A small network was shown many inputs. Here are its activations along a few directions, one row for each input.
In each table, some parts of the input vary, and every possible input appears once, in random order.
Descriptions start from the smaller parts, as in this example, which fits no table here: one of 4 places along a line, together with either a single point or one of 9 places around a ring or (one of 3 separate values, together with one of 5 places around a ring).
Shared parts are said once, and a part with two or three values counts as separate values.

Other details of the inputs shift rows strongly along two fixed directions, in all tables alike. That doesn't count.

Rows:
R1: [  9 -28  -4  13   6 -28 -28  18 -19 -11  10  18   1   1]
R2: [ -3  43  23  30 -27  10   1  -8  -4 -19  -3 -14  -6 -26]
R3: [  3  26  16  -3 -21  17  21 -11   4   4 -10 -26   1 -11]
R4: [-25  34 -21  25 -13   5  -5 -13  -7 -32  16  -1 -14 -23]
R5: [  5 -46 -32  -2  10 -12  -4   2 -19 -11   9   5  -5  20]
R6: [  7 -23 -10 -19   0   6  13  -7  -4  11   6  -3   0  16]
R7: [-24  36 -13   1  -8  21  12 -12   4  -9  -1 -26  -5 -16]
R8: [  1  43  38  20 -13  27   5 -25   4  -2  -4 -12   4 -15]
R9: [ -7  20  12 -22  -5  15  22  -3  13  23 -12 -25  10  -9]
R10: [ 12 -29  -8 -21   1  -2  14   1  -5  13  -2 -10   4  15]
R11: [ -4  -1 -16 -19  24   3   7  11  41  15 -15  24 -14  26]
R12: [  7 -37 -26  -7   8 -27 -13  16 -19  -3  12   7   2  11]
R13: [  1   2   9 -44   4  18  26 -11  17  35  -8 -21  15   6]
R14: [  6   2  -1 -47   7  22  23  -8   9  23 -15 -32   9  15]
R15: [-23  30 -17  27 -19  -8  -4   3 -10 -22  12  -6 -10 -28]
R16: [  2 -10  -2  31 -15 -20 -16   2 -15 -20  19  21  -5  -9]
R17: [ 10 -43 -22 -13   7 -10   3   4 -14   0   4   1  -1  21]
R18: [ -8  39   3  31 -23  -6 -17   0 -10 -26   3  -6  -6 -31]
R19: [-14  19   6  41  -6 -14 -23   7 -14 -24   8  12  -4 -25]
R20: [ -7  32  16  -9 -14  15  16 -13  11   9  -3 -15   5 -17]
R21: [  1  15  14  43 -16  -7 -17  -5 -13 -25  15  15  -7 -17]
R22: [  3 -13  19 -27  12   5   7   4  10  29 -11  -8  16   5]
R23: [  8 -11 -15 -13  16   6  13  16  30   7 -23  14 -16  29]
R24: [-12  19  -1 -29  -2  22  24  -8  12  16 -10 -29   5  -1]
R25: [ 15 -24  10 -11   1  -5   4   2  -1  11  -7  -3  10   9]
R26: [  7 -38  -1 -12  13 -20 -11   7  -2  11   7  20  12   8]
R27: [ 15 -10  24 -25  16   7  -1   1   5  23 -15  -9  16  10]
R28: [ -3  32  19  39 -27   3  -8  -7  -7 -22  12   3  -9 -24]
R29: [ -2  -5 -18  24 -10 -27 -21  14 -23 -24  14   9  -7 -12]
R30: [ -4 -31 -13  13   6 -32 -21  18 -14  -8  11  21   4  -4]
R31: [-13  51  27  27 -15  10  -7 -14   3 -15   2  -2  -1 -31]
R32: [ -7 -10 -39  18   2 -16 -21   6 -24 -33  16   5 -12   0]
R33: [ 14 -31   7  25  12 -16 -21   3 -21 -13   5  18   3   9]
R34: [  1  23  38 -15   9  25   9 -20  15  22 -12 -10  18  -2]
R35: [ -8  -3 -18 -23  26   3  11  20  39  20 -23  13 -12  26]
R36: [ -3  40   0  -2  -5  30  22  -1  43   7 -18   4 -21   9]
R37: [ -3 -17 -14 -25   9   1   8  -4   0   9   6  -1   4  11]
R38: [ 14 -16  14 -28  -3  11  21  -8   7  29  -2 -10  11  12]
R39: [  4 -14  -5 -32   5  23  23 -18   7  20  -2 -15   4  18]
R40: [  4  -4   5  31   9 -16 -32   5 -23 -20   8  16   1  -6]
R41: [  2   4 -20 -16  20   2   2  21  30   6 -21  12 -16  24]
R42: [  3 -29  -1  14   8 -27 -24  11 -13  -9  17  30   3   0]
R43: [  2  39  32  19 -16  19   6 -13   4  -7 -12 -18   0 -18]
R44: [ 10 -43 -20  -2   1 -19  -3   6 -16   2  19  16  -1  14]
R45: [  4 -36   6  -1  27 -14 -17   8 -10   9   1  18  13  13]
Description of these inputs: one of 5 places around a ring, together with either a single point or one of 8 places along a line.
Q: The inputs of R40 and R33 match in every part but the place on the ring of 5. If R32 is changed in the same way as R40 into R33, which row does it become?
A: R5
Q: A walk changes only the place on the line of 8. It starts at R39 and steps to R6. List the rest of the walk in order.
A: R44, R38, R16, R28, R21, R8

Rows:
R46: [  8  11  26   7 -12   4   2  -8   1   2  -2  -3   2  -5]
R47: [ -5  25   0  13  -6  12   6  -6   8 -12  -6  -3  -9  -2]
R48: [-1  6 -1  0 -1 -4 -4  6 11  0 -1  9 -4 -2]
R49: [  5 -23  15 -37  17   8  14  -7  11  34  -5  -5  22  13]
R50: [ 11  -8  11 -40  11  12  14   3  20  33 -17 -11  11  15]
R51: [ -2 -27 -36  25  -1 -29 -18  11 -21 -30  22  26 -15   4]
R52: [  3  11  14 -21   6  19  17  -5  14  17 -22 -23   7   4]
R53: [ 1  3 -2 -3  1  4  3  3  4 -1 -8 -6 -2  2]
R54: [  5 -12  -6   5  11   4  -2   2   3  -2  -2   8  -5  17]
R55: [  5 -24  15 -35  17   6  14  -3  10  34  -8  -8  22  13]
R56: [-13  57   6  30 -22   9  -2  -5   9 -23  -1   0 -15 -23]
R57: [-10   1   0   7  -2  -3   0   3  -4   1   3  -2   2  -7]
R58: [-2 -2  1 -2  0 -3  3  4  3  4 -5 -4  4 -4]
R59: [  0  -9   2  -4   9  -9 -10  12  -1   5  -2   5   4   2]
R60: [ -2  17  15  -1   0   4  -6  -2   3   2  -4  -5   6 -11]
R61: [ -2   1  -3 -14   0   6   4  -1  -4   4  -3 -18   5  -1]
R62: [ -8  30   6  -7 -11  17   7 -17  -3   0   5 -20   5 -15]
R63: [-15  52   9  31 -18   2 -15  -7  -5 -23   9   2  -7 -32]
R64: [ -7  29  -3  -7 -16  13  13  -6   5  -1  -4 -23  -4 -11]
R65: [  3  11  26 -27  10  24  15 -14  13  24 -20 -24  16   3]
R66: [ -4  -3  -9  20   0  -4  -4   1  -2  -9   8  16 -12   1]
R67: [  3 -18 -20   3   4  -4  -2   2  -7  -6   9   9  -9  13]
R68: [  7 -30 -16  16  14 -22 -20  15  -7  -9  12  31  -9  17]
R69: [  3 -41 -17  -6  10 -21  -5  15  -5   7   7  17   1  13]
R70: [  8 -43 -22  -9  11 -23  -7  13 -15   1   7   8   3  15]
R71: [ 16 -12  16   5  -5   5  -1  -8  -5   2  -3  -1   5   6]
R72: [-4 -5 -9  2  0 -2  4  1  5 -2  2 10 -6  4]
R73: [ -4 -31 -27  22   3 -33 -28  10 -33 -26  25  20  -3  -2]
R74: [ 8 -6 22 -2 -9  7 15 -9  1 13  2 -4  6  0]
R75: [  1 -40 -25   7   9 -29 -15  16  -7  -9  14  32  -6  10]
R76: [ -2  40  10  30 -37  13   3 -17 -16 -24   9 -16  -9 -27]
R77: [ -3  15   7   4   2   7  -2   1   0  -2  -9 -10   1  -5]
R78: [  1 -17 -21  -5   0 -10  -3   4  -4  -7   9   7  -7   6]
R79: [ 10 -11  18 -42  21  20  14 -11  11  33 -15 -15  20  18]
R80: [-13  52   4  35 -20  -1 -10   3  -2 -24  -1  -4 -11 -31]
R81: [-2  4 -3  0  2  3  4  0  9 -3 -4  3 -5  3]
Q: What is each input in this table made of?
A: one of 4 separate values, together with either a single point or one of 8 places along a line
Q: The inputs of R72 and R51 match in every part but the choice among 4 separate values. If R69 is changed in the same way as R72 into R51, which row does it become?
A: R64
Q: Which other rows does R74 become when the choice among 4 separate values takes its other values? List them by row number.
A: R46, R71, R76
Q: List by row number the other rows that have the choice among 4 separate values in common with R48.
A: R46, R50, R56, R59, R60, R63, R68, R80
Q: Which other rows does R70 become when the choice among 4 separate values takes its other values? List them by row number.
A: R52, R58, R80
